A small network was shown many inputs. Here are its activations along a few directions, one row for each input.
In each table, some parts of the input vary, and every possible input appears once, in random order.
A made-up example of a description, with smaller parts first: values(2) and (point or line(9) or (line(6) and ring(8))).
Shared parts are said once, and a part with two or three values counts as separate values.

Other details of the inputs vary at random and push rows far along two fixed directions, the same in every table; ignore that.
To show where, the next rows are all for the same input, with only those details redrawn:
[ 0.20 -0.77  0.10 -1.59 -2.74  2.12 -3.38 -0.56 -0.30  1.32  1.77 -1.64
 -1.34]
[ 0.32  2.15 -1.28  1.16  1.14 -1.43  0.67 -1.58 -0.73 -0.59 -1.73  1.46
  0.75]
[ 1.78 -3.07  1.47 -0.51 -5.54  2.14 -2.49  1.22 -3.46  0.11  2.85  1.09
 -2.19]
[-2.28  1.69 -1.48 -4.29  0.11  3.39 -6.23 -2.89  4.71  3.86  1.41 -6.97
 -0.81]
[ 0.33 -1.33  0.41 -1.85 -3.50  2.52 -3.77 -0.24 -0.55  1.40  2.32 -1.71
 -1.66]
[-0.99  3.55 -2.20 -0.12  2.85 -0.84 -0.72 -2.89  1.92  0.72 -2.07 -1.31
  1.14]

Table:
R1: [ 0.98  1.01 -0.55  1.93 -0.61 -1.16  2.77 -1.54 -0.82 -1.69 -1.24  2.11
  0.91]
R2: [ 0.53  1.25  0.37  2.65  0.13 -0.82  1.98  1.16 -1.24 -3.37 -2.30  3.05
 -0.29]
R3: [ 2.74 -4.80  3.42  1.14 -7.30  2.98 -0.15  2.97 -4.15 -2.41  2.71  3.78
 -1.43]
R4: [ 2.14  0.52  0.94  1.74  0.25 -2.04  3.18 -1.48 -1.79 -2.50 -0.58  2.41
  1.02]
R5: [-1.86  1.75 -1.52 -0.44  6.85 -1.36  1.33 -0.60  3.49  1.81 -1.07 -0.92
  1.23]
R6: [-1.12 -0.22 -1.38  0.98  2.88 -0.86  2.38  1.47  0.74  0.98 -0.72  2.55
  0.29]
R7: [-0.24  1.50  0.80  1.05  2.31 -1.78  1.02 -0.53 -1.91 -2.42 -1.35  1.32
  0.11]
R8: [-0.42  4.16 -1.27 -0.61  4.95 -2.07 -0.27 -3.51  2.07  0.16 -2.06 -1.69
  1.66]
R9: [-1.09 -2.37  1.35 -1.46 -3.13  2.77 -0.51  2.48  1.49  3.55  3.30 -1.76
 -1.10]
R10: [ 0.11 -3.20  1.96 -0.19 -5.03  2.63 -2.47  2.15 -3.71 -0.98  2.46  0.69
 -2.80]
R11: [ 0.49  1.53 -0.98  1.04  0.42 -1.01  0.30 -1.29 -1.05 -0.50 -1.25  1.41
  0.45]
R12: [ 1.84 -3.17  3.84 -0.63 -4.23  2.49 -2.16  2.77 -2.32 -2.13  2.66  0.24
 -2.89]
R13: [ 1.78  0.41  1.88  1.83  0.80 -1.03  2.58 -0.34 -1.11 -3.16 -1.25  2.98
  1.64]
R14: [-3.05 -2.82 -1.78 -2.49 -0.01  0.68 -3.40  1.62  3.05  3.06  1.44 -3.96
 -1.08]
R15: [-0.19 -0.52 -0.95  0.25  0.07 -1.04  4.05  1.91  1.21  0.16 -2.04 -0.11
  1.71]
R16: [ 1.45 -1.20  0.50  1.04  0.78 -2.38  5.24  2.33 -0.87 -1.40 -1.43  1.31
  1.98]
R17: [ 1.10 -0.64  1.64  2.60  0.98 -2.18  5.04  2.20 -1.81 -0.26  0.51  3.42
  1.18]
R18: [-2.57  0.75 -2.52 -0.09  6.32 -3.69  0.56 -0.38  3.15  1.02 -2.03 -2.22
  1.57]
- What is each input in this table made of? => values(2) and (line(4) or ring(5))
- The inputs of R4 and R1 match in every part but the values(2) part. If R8 is changed in the same way as R4 into R1, which row does it become? => R11
- Which other rows does R15 become when the values(2) part takes its other values? List them by row number. => R16
- Which other rows does R5 become when the line(4) part takes its other values? List them by row number. => R16, R17, R18

Table:
R19: [ 2.71 -2.79  0.96 -1.65 -5.56  2.23 -4.87  0.88 -2.67 -1.96  1.70 -0.28
 -2.44]
R20: [-2.33  1.23  1.24 -3.57  1.86  3.58 -4.45 -0.66  4.31  1.55  1.70 -6.10
 -0.79]
R21: [ 1.13 -4.19  1.14 -1.58 -3.79  0.72 -2.02  2.20 -2.83  2.61  4.47 -0.01
 -2.30]
R22: [ 0.87 -4.04  1.47 -0.69 -3.80  3.86 -3.06  1.88 -1.53  0.97  3.28  1.50
 -2.22]
R23: [-1.10 -0.54 -1.26 -3.59  1.09  2.43 -4.21 -2.45  4.53  4.44  2.20 -5.12
  0.43]
R24: [-2.62  4.93 -3.61 -0.02  4.93 -2.15  2.09 -1.30  4.01  2.69 -3.20 -1.91
  1.94]
R25: [ 0.54 -1.12 -0.23  2.20  1.55 -4.12  3.04  1.54 -3.22 -0.87 -0.48  2.80
  0.65]
R26: [ 0.92 -0.26  1.21  2.45  1.27 -0.92  2.52  0.96 -1.47 -3.95 -1.42  3.88
  0.87]
R27: [-0.63 -0.10  0.09 -4.34  0.82  2.53 -3.59 -2.76  5.17  3.06  2.26 -5.55
  0.41]
R28: [-1.73  5.17 -1.08 -0.09  5.05 -1.19  2.67 -1.63  4.64  0.05 -3.33 -3.35
  3.06]
R29: [ 2.50 -3.45  3.47 -2.10 -3.93  2.08 -1.27  1.08 -2.05  1.10  4.56 -0.41
 -1.56]
R30: [-1.80  0.34 -0.02 -3.46 -0.56  3.61 -2.75 -0.64  6.01  1.89  0.80 -6.71
  0.76]
R31: [ 0.45 -4.23  0.03 -1.04 -5.90  2.42 -1.23  3.12 -0.93  1.99  2.79  0.38
 -1.85]
R32: [-2.05  3.45 -1.39 -0.40  6.74 -3.36  1.69 -2.49  3.43  0.58 -2.64 -3.50
  1.95]
R33: [-0.94  0.81 -2.39 -4.29 -0.71  2.92 -5.66 -3.13  2.74  1.79 -0.82 -6.14
 -0.43]
R34: [-1.71  5.22 -2.64  0.23  5.08 -0.92  2.24 -2.12  4.12  2.53 -3.20 -1.85
  2.70]
R35: [ 1.60  2.71  1.31  3.62 -0.74 -2.47  0.77 -1.00 -2.85 -2.56 -1.53  3.85
 -0.15]
R36: [-0.03  2.15  0.09  2.36 -1.17 -1.70  2.37 -1.71 -4.41 -1.97 -1.41  3.67
  0.71]
R37: [ 0.02  0.48 -0.55  2.42  1.62 -2.18  2.19  1.73 -3.00 -0.68 -0.82  4.82
 -0.73]
R38: [ 1.36 -3.95  1.00 -0.80 -5.76  3.66 -1.10  2.30 -0.80  1.84  2.80  0.41
 -1.09]
R39: [ 1.94  0.31  0.48  1.97 -0.89 -0.83  4.68  0.58 -0.61 -1.92 -1.70  3.88
  1.62]
R40: [ 0.55 -2.09 -1.02  2.33  1.07 -3.89  2.79  1.13 -2.29 -1.43 -0.90  3.32
  1.10]
R41: [-3.28 -0.53 -0.25 -3.31  1.49  3.04 -4.64 -0.62  4.99  1.45  0.66 -5.79
 -1.41]
R42: [-0.06 -4.33  0.49 -0.95 -3.95  2.60 -3.20  2.71 -1.65  1.14  3.27  1.47
 -2.98]
R43: [ 2.05 -0.08  1.92  1.84  1.40 -2.79  3.71  0.51 -2.61 -2.44 -0.19  2.36
  1.53]
R44: [ 1.46  0.22  0.94  2.05  1.06 -0.61  2.72  0.16 -1.34 -2.81 -1.22  4.95
  0.50]
R45: [ 0.39 -3.81  2.66 -1.12 -5.24  2.38 -0.38  3.66 -1.48  0.39  2.54 -1.78
 -2.29]
R46: [-3.21  4.30 -1.31  0.05  7.09 -1.77  0.77 -1.62  3.64 -0.36 -3.45 -2.45
  0.85]
R47: [-0.63 -1.25 -0.89  2.82  1.39 -2.26  1.88  2.03 -2.06 -2.36 -1.70  4.33
 -0.02]
R48: [-0.19 -4.97  0.47 -0.74 -5.66  2.09 -1.31  3.85 -0.90  0.90  2.38 -0.61
 -1.62]
R49: [-2.20  5.13 -2.18  0.33  7.04 -0.73  0.29 -2.53  3.40  1.68 -2.70 -0.77
  1.56]
R50: [ 1.62  1.72  0.52  3.79 -1.22 -2.23  0.53 -1.42 -1.90 -3.13 -1.97  4.34
  0.30]
R51: [ 1.45  1.21  1.73  1.90  1.54 -0.86  2.96  0.57 -2.27 -2.23 -0.77  4.46
  0.03]
R52: [-0.45  2.55 -0.84 -4.14  0.18  2.16 -6.64 -2.14  2.65  1.13  0.23 -6.37
 -1.35]
R53: [ 2.24  1.26 -0.81  1.32 -0.40 -1.99  1.68 -0.71 -4.83 -2.48 -3.00  2.71
  0.29]
R54: [ 1.32 -2.29  1.16  0.02 -6.16  3.41 -2.92 -0.96 -2.26 -0.33  3.87  0.15
 -2.48]
R55: [ 1.40  2.57  0.10  3.41 -0.51 -1.41  2.53 -1.95 -3.64 -2.19 -0.28  3.55
 -0.18]
R56: [ 1.22 -1.34 -1.48  2.02  0.84 -3.59  2.86  0.39 -2.31 -0.32 -0.48  4.33
  0.87]
R57: [-1.30  1.79  0.51 -4.04 -0.30  3.72 -2.33 -1.04  5.18  3.58  1.43 -6.14
 -0.05]
R58: [-0.64 -0.27 -0.11  2.68  1.85 -2.51  2.12  2.45 -2.99 -1.79 -1.26  3.82
 -0.48]
R59: [-0.11 -2.69  1.14 -1.04 -6.80  3.13 -3.08 -0.71 -3.03 -0.12  2.77  0.27
 -1.59]
R60: [-2.03  2.47 -2.18 -0.27  6.26 -3.13  1.44 -2.89  4.37  0.03 -3.07 -2.98
  2.40]
R61: [ 2.13 -0.06  0.29  2.16  1.46 -2.57  3.26 -0.01 -3.12  0.07 -0.04  3.87
  1.17]
R62: [ 2.07 -1.06  1.13  1.98  0.92 -2.55  3.47  0.09 -1.66 -3.00 -0.63  2.87
  1.98]
R63: [-0.20 -4.01  1.26 -0.86 -5.20  1.86 -1.07  4.26 -1.84  1.45  2.81 -1.12
 -2.07]
R64: [-2.66  3.41 -2.57  0.16  4.67 -1.73  2.48 -1.59  5.34 -0.03 -4.33 -3.05
  2.41]
- The inputs of R47 and R58 match in every part but one. If R30 is changed in the same way as R47 into R58, which row does it become? => R28
- The inputs of R61 and R23 match in every part but one. If R21 is changed in the same way as R61 into R23, which row does it become? => R56
- What is each input in this table made of? => values(2) and (ring(5) or (values(3) and ring(6)))
- Which other rows does R43 become when the values(2) part takes its other values? List them by row number. => R62
- Which other rows does R57 become when the values(3) part takes its other values? List them by row number. => R29, R51

Table:
R65: [ 1.52 -3.83  3.14 -0.26 -5.56  2.77 -5.40  2.02 -5.67 -1.13  4.16  2.13
 -4.27]
R66: [ 1.15 -4.24 -1.00  4.89  2.30 -6.70  7.09  6.22 -4.12 -0.24 -0.78  8.38
  0.28]
R67: [-3.64 -3.28 -2.30 -4.07  0.91  2.25 -1.17  4.22  3.70  6.42  2.09 -4.82
 -1.39]
R68: [-0.57 -3.31  2.79 -2.81 -0.54  2.17 -0.80  2.74  3.38 -0.66  1.91 -3.88
 -0.60]
R69: [ 3.95 -5.08  2.04  0.42 -8.19  1.98 -1.87  1.30 -5.96 -1.73  3.87  3.17
 -2.82]
R70: [ 2.89  0.71  0.42  4.50 -0.03 -4.61  3.33 -0.14 -7.76 -4.96 -2.19  7.70
  0.33]
R71: [-1.06  0.79 -0.79 -2.54 -1.62  3.95 -5.45 -2.59  3.16  1.76  1.95 -3.86
 -1.65]
R72: [ 0.13 -1.86  1.16 -2.87 -2.83  2.36 -7.21 -0.73 -1.99  1.01  3.36 -3.04
 -2.94]
R73: [ 2.49 -3.84  1.73 -0.48 -6.68  1.77 -2.87  0.11 -5.25 -1.21  2.94  1.64
 -3.05]
R74: [ 0.73  0.40  0.12 -2.45 -4.74  2.84 -2.99 -1.74  1.21  1.48  0.86 -3.36
  0.13]
R75: [ 3.40 -0.66  2.40  3.58  1.14 -3.09  7.75  1.43 -2.93 -1.74 -0.18  6.15
  2.50]
R76: [ 0.01  5.94 -2.32  2.92  3.60 -1.97  2.95 -3.01  1.09 -1.89 -4.92  2.13
  2.51]
R77: [-0.58  4.03 -0.23  2.44  5.01 -3.66  7.68 -0.77  1.67 -0.46 -2.79  1.13
  3.44]
R78: [-3.34 -6.36 -1.45 -0.89 -0.45  0.21  0.76  4.48  2.04  4.31  2.55 -1.21
  0.35]
R79: [ 1.46 -3.53  3.06 -0.39 -6.35  3.14 -4.70  1.79 -5.38 -1.19  4.12  2.09
 -3.93]
R80: [-3.66  9.19 -5.27 -3.27  7.64  0.01 -2.98 -7.51  9.54  3.27 -4.65 -9.08
  3.53]
R81: [-3.70  7.05 -2.99 -3.60  2.91  2.98 -4.16 -5.57  9.04  3.56 -2.60 -7.84
  2.12]
R82: [ 1.85  1.80  0.80  3.51  6.60 -4.19  7.56  0.52 -0.47 -4.57 -4.55  5.35
  3.75]
R83: [-2.11 -1.31  2.11 -2.94 -0.37  2.81 -1.82  2.13  4.51  1.34  1.66 -7.25
 -0.87]
R84: [-0.91  7.38 -3.43  4.33  7.24 -5.02  4.32 -4.88  0.23 -3.39 -6.79  4.47
  2.59]
- What is each input in this table made of? => values(3) or ring(5) or (values(2) and line(6))
- Which other rows does R76 become when the values(2) part takes its other values? List them by row number. => R80
- A walk changes only the ring(5) part. It starts at R75 and steps to R77. List the rest of the walk in order. => R83, R68, R82
- List by row number the other inputs of the same sort as R78. => R66, R67
